These are the activations of a small neural network, seen along a few directions. Each row is one input.
In each table, some parts of the input vary, and every possible input appears once, in random order.
Descriptions start from the smaller parts, as in this example, which fits no table here: values(3) and (point or line(9) or (line(4) and ring(5))).
Shared parts are said once, and a part with two or three values counts as separate values.
In the rows, zero is written as 100.

Other details of the inputs shift rows strongly along two fixed directions, in all tables alike. That doesn't count.

A family of inputs:
r1: [118, 117, 112, 105,  91, 124,  98, 115,  78,  84, 109, 117, 101, 141]
r2: [106,  96,  89,  84,  76, 106, 105, 137,  95,  83, 112,  75,  81, 102]
r3: [117,  89,  91,  77,  45, 109, 117, 160,  64,  67, 142,  21,  81, 127]
r4: [ 78,  80,  76,  91, 103,  71,  92,  85, 133, 105,  98,  76,  93,  43]
r5: [ 82,  98,  84,  90, 101,  77,  91,  79, 131, 107,  99,  77,  93,  51]
r6: [116, 111, 107, 105,  90, 127, 109, 108,  78,  90, 109, 121,  95, 147]
r7: [102, 114, 116, 117, 122, 101,  98,  75,  99, 112,  66, 154, 111, 112]
r8: [ 97, 110, 115, 121, 117, 112,  95,  69,  97, 122,  81, 152, 113, 119]
r9: [121, 107, 120, 110,  86, 120, 121, 122,  53,  81, 123,  86,  94, 158]
r10: [ 90,  91, 104,  99,  85,  95, 104,  95,  88, 113, 100,  71, 109,  93]
r11: [122, 111, 109, 105, 108, 105, 101,  90,  93,  75, 110, 107,  84, 123]
r12: [ 99, 111, 121, 120, 117, 109,  93,  73,  99, 120,  78, 150, 116, 115]
r13: [110,  98,  86,  80,  60, 123, 108, 139,  88,  80, 129,  72,  90, 114]
r14: [120, 115, 109, 105,  86, 126, 101, 114,  78,  85, 113, 118, 101, 144]
r15: [105, 100,  91,  84,  82, 107, 106, 132,  96,  81, 102,  80,  86,  96]
r16: [ 83,  89, 101, 100, 122,  80,  92,  77, 122, 110,  89, 109, 108,  67]
r17: [ 94, 102, 116, 100, 127,  97,  91,  89, 105,  97,  93, 124, 114, 102]
r18: [100, 107, 112, 107, 109, 107,  97,  90,  98, 108,  84, 126, 103, 104]
r19: [117, 111, 109, 104,  87, 130, 110, 113,  77,  87, 114, 119,  95, 151]
r20: [106,  99,  92,  86,  79, 103, 107, 134,  97,  83, 102,  83,  90,  96]
r21: [106,  94,  98, 118, 114,  86, 101,  85, 105, 135,  86,  96, 118, 103]
r22: [107, 111, 112,  92, 110, 103,  97, 113,  91,  78, 110, 111, 107, 123]
r23: [ 79,  77,  80,  87, 108,  71,  94,  92, 126, 106,  96,  82,  97,  45]
r24: [111, 113, 113, 103, 105,  99,  99, 109,  90,  75, 112, 112, 101, 129]
r25: [ 88,  73,  61,  94,  97,  74, 110, 115, 116, 132, 103,  41,  93,  54]
r26: [ 76,  91,  81,  91,  98,  72,  90,  86, 132, 106,  99,  78,  99,  47]
r27: [ 90,  93,  83,  87,  79,  96,  97, 112, 111, 108, 102,  82,  99,  73]
r28: [ 83,  97,  83,  90,  97,  73,  92,  79, 132, 110,  99,  77,  92,  50]
r29: [ 98, 105, 112, 112, 118,  92,  92,  79, 110,  95,  96, 119, 104,  99]
r30: [ 87,  97,  98, 101, 101, 103,  95,  91, 108, 116,  89, 107, 102,  83]
r31: [ 76,  90,  87,  88, 106,  74,  89,  93, 126, 106,  97,  85, 105,  54]
r32: [ 97, 104, 107, 110, 101, 114,  95,  90,  98, 112,  93, 126, 109, 111]
r33: [ 89,  91,  80,  87,  91,  89, 102, 108, 113, 104,  84,  88,  91,  66]
r34: [120, 106, 118, 109,  86, 118, 120, 122,  53,  81, 123,  85,  91, 153]
r35: [ 95, 110, 117, 117, 114, 117, 100,  66,  98, 123,  82, 150, 116, 116]
r36: [103, 107, 106, 106,  93, 113, 101,  86,  97, 113,  97, 129, 114, 113]
r37: [100,  86,  80, 103,  99,  85, 102, 107, 107, 125,  98,  62, 107,  86]
r38: [106, 102,  91,  83,  75, 108, 100, 133,  94,  84, 112,  77,  90,  98]
r39: [ 96, 109, 112, 122, 118, 111,  94,  68,  95, 121,  78, 150, 111, 116]
r40: [103,  93, 102, 122, 122,  90, 103,  85, 104, 137,  85, 100, 116, 104]
r41: [ 79,  80,  82,  88, 108,  70,  92,  92, 128, 107,  97,  85,  98,  51]
r42: [ 76,  82,  88,  77, 114,  82,  92,  96, 127, 106,  95,  82, 104,  49]
r43: [ 78,  82,  87,  88, 104,  73,  92,  97, 128, 107,  99,  81, 101,  51]
r44: [ 98, 102, 111, 111, 121,  93,  93,  74, 110,  96,  94, 118, 102,  95]
r45: [108, 116, 123, 119, 131,  99,  93,  53, 107, 103,  88, 139, 102, 110]
r46: [ 97, 106, 109, 110, 105, 115,  96,  86,  96, 112,  91, 127, 106, 111]
r47: [106, 113, 113,  92, 115, 107,  96, 110,  91,  76, 109, 111, 108, 124]
r48: [101, 111, 117, 119, 122, 103,  95,  72,  96, 116,  72, 151, 109, 113]
r49: [ 99, 106, 108, 111, 108, 108,  97,  88,  98, 112,  87, 129, 103, 111]
r50: [ 90,  98, 101, 100, 102,  96,  95,  93, 111, 117,  83, 112, 105,  81]
r51: [123,  85,  72,  89,  74, 106, 123, 167,  81,  82, 138,  22,  76, 122]
r52: [121, 105, 125, 110,  84, 122, 117, 123,  56,  80, 120,  84,  97, 159]
r53: [117, 120, 112, 103,  97, 115, 103, 112,  83,  83,  94, 126, 104, 128]
r54: [ 89,  75,  66,  91,  94,  82, 109, 119, 115, 127, 106,  33,  94,  57]
r55: [ 92,  98,  95, 102, 116,  81,  93,  64, 125, 110,  93, 103,  94,  69]
r56: [104, 111, 111, 107, 102, 103,  97,  91,  99, 108,  86, 130, 110, 106]
r57: [110, 103, 109,  95, 117, 104,  98, 108,  90,  77, 108, 114, 102, 123]
r58: [115,  88,  94,  78,  51, 118, 124, 166,  61,  62, 147,  17,  74, 126]
r59: [ 89,  93,  94,  97,  88, 107, 103,  94, 110, 118,  97, 107, 106,  89]
r60: [ 88,  92,  81,  88,  78, 105,  94, 111, 108, 108, 106,  82, 100,  75]
r61: [109, 103,  89,  84,  75, 101, 106, 132,  96,  83, 103,  85,  93,  95]
r62: [106, 108, 118, 124, 134,  94,  94,  58, 102,  97,  85, 147, 108, 112]
r63: [ 95, 111, 110, 111, 118,  92,  92,  76, 109,  94,  95, 119, 108, 100]
r64: [121, 117, 117, 107, 106, 108,  99,  95,  94,  75, 114, 106,  87, 130]
r65: [116, 111, 109, 107,  96, 120, 103, 112,  78,  86, 104, 117,  92, 140]
r66: [ 77,  77,  80,  79, 112,  78,  93,  97, 126, 104,  95,  81, 101,  46]
Each input here is: line(6) and (values(2) or line(4) or line(5)).
- The inputs of r35 and r6 match in every part but the line(6) part. If r18 is changed in the same way as r35 into r6, which row does it become? => r48
- Start at r5 and move only the line(4) part, one step at a time. The first step leads to r63. Which rows follow, in order? => r31, r47
- List by row number the other rows that have the line(6) part in common with r14. => r3, r21, r22, r24, r26, r27, r28, r36, r56, r61
- Change only the line(4) part in r16. List by row number the other rows that result. => r42, r44, r45
- Change only the line(6) part in r52. List by row number the other rows that result. => r3, r9, r10, r34, r58
- Start at r13 and move only the line(5) part, one step at a time. The first step leads to r60. Which rows follow, in order? => r1, r38, r53

A family of inputs:
r67: [115, 112, 111, 119, 129, 101,  99,  87,  97, 103,  93, 128, 107, 127]
r68: [ 65,  81,  75,  86,  96,  74,  87,  68, 143, 127,  88,  88, 100,  22]
r69: [112, 109, 114, 126, 142,  88,  99,  72, 100, 112,  82, 134, 111, 116]
r70: [100, 108, 126, 117, 130,  99,  98,  76,  92, 105,  92, 134, 120, 125]
r71: [118, 100,  83,  81,  83, 111, 101, 142,  97,  69, 121,  75,  81, 112]
r72: [107, 107, 111, 119,  88, 125, 112,  88,  76, 121,  96, 114, 102, 132]
r73: [130, 100,  92, 103,  67, 129, 119, 154,  65,  92, 119,  77,  87, 154]
r74: [ 92, 111, 120, 102, 115, 105,  91,  86,  99,  92,  83, 149, 113, 104]
r75: [ 66,  78,  54,  65,  83,  73,  90, 114, 151, 114,  88,  61,  87,   6]
r76: [ 55,  66,  64,  66,  86,  70,  90, 104, 141, 119,  97,  54, 102,   7]
r77: [124,  95,  89,  77,  39, 132, 123, 187,  52,  70, 143,  29,  85, 147]
r78: [102, 120, 117, 106, 105, 107,  93,  74, 102,  90,  91, 148, 101, 111]
r79: [115,  93, 103,  86,  90,  98, 111, 140,  79,  63, 129,  54,  88, 121]
r80: [100, 108, 123, 126, 129,  88,  94,  50, 103, 113,  85, 128, 109, 105]
r81: [100, 111, 118, 122, 120,  99,  94,  59, 103, 110,  92, 129, 108, 111]
- Describe the family of inputs behind these rows. => values(3) and (point or line(4))
- The inputs of r76 and r68 match in every part but the values(3) part. If r74 is changed in the same way as r76 into r68, which row does it become? => r78
- List by row number the other rows that have the values(3) part in common with r69. => r67, r71, r73, r75

A family of inputs:
r82: [ 74,  97, 109, 113, 129,  82,  88,  46, 117, 131,  80, 129, 124,  70]
r83: [110, 116, 120, 108, 115, 108,  96,  97,  88,  86,  88, 133, 100, 125]
r84: [107, 104, 111, 111, 115, 105, 103,  98,  84, 108,  99, 114, 115, 124]
r85: [104,  91,  92,  90,  81, 103, 113, 129,  88,  94, 105,  68,  89, 101]
r86: [ 95,  89,  91,  89,  86,  95, 108, 123,  96, 104, 105,  67, 101,  89]
r87: [102,  97,  89,  89,  79,  97, 106, 105, 100,  89, 114,  73,  82,  90]
r88: [105,  89,  86,  95,  95,  99, 106, 122,  99, 103, 114,  66,  94, 100]
r89: [103,  89,  91,  91,  90, 100, 101, 112, 102,  86, 125,  64,  85,  94]
r90: [105, 101,  85,  88,  87,  95, 103, 122, 105,  83, 107,  80,  83,  88]
r91: [ 67,  83,  89,  92,  96,  77,  95,  74, 126, 122,  84,  80, 101,  37]
r92: [113, 116, 110,  99,  99, 127,  96, 104,  92,  90,  95, 140, 105, 127]
r93: [ 98,  92,  83,  91,  68, 117, 104, 131,  92, 100, 110,  87,  93, 106]
r94: [ 73,  85,  72,  94, 109,  67,  88,  79, 145, 126,  81,  87, 103,  28]
r95: [104, 109, 124, 109, 105, 105, 101,  86,  86,  91, 101, 121, 111, 124]
r96: [110, 111, 114, 104, 121, 106,  96, 101,  89,  84, 101, 129, 108, 132]
r97: [ 78,  98, 113, 107, 133,  76,  87,  60, 122, 129,  65, 144, 125,  67]
r98: [ 98, 104,  93,  82,  65, 119, 104, 123,  96,  84, 124,  81,  86, 104]
r99: [109,  95,  88,  95,  81,  99, 111, 122,  93,  99, 107,  72,  89,  99]
r100: [115, 109, 111, 111, 125, 106,  98,  95, 100,  87, 101, 126, 103, 128]
r101: [116, 111, 110, 120, 112, 108, 101,  91,  88, 110,  93, 116, 105, 134]
r102: [116, 115, 119, 120, 109, 108,  96,  79,  90,  94, 103, 122,  99, 133]
- Describe the family of inputs behind these rows. => values(3) and (point or ring(6))
- The inputs of r100 and r88 match in every part but the values(3) part. If r96 is changed in the same way as r100 into r88, which row does it become? => r84
- List by row number the other rows that have the values(3) part in common with r91. => r82, r87, r89, r95, r98, r102
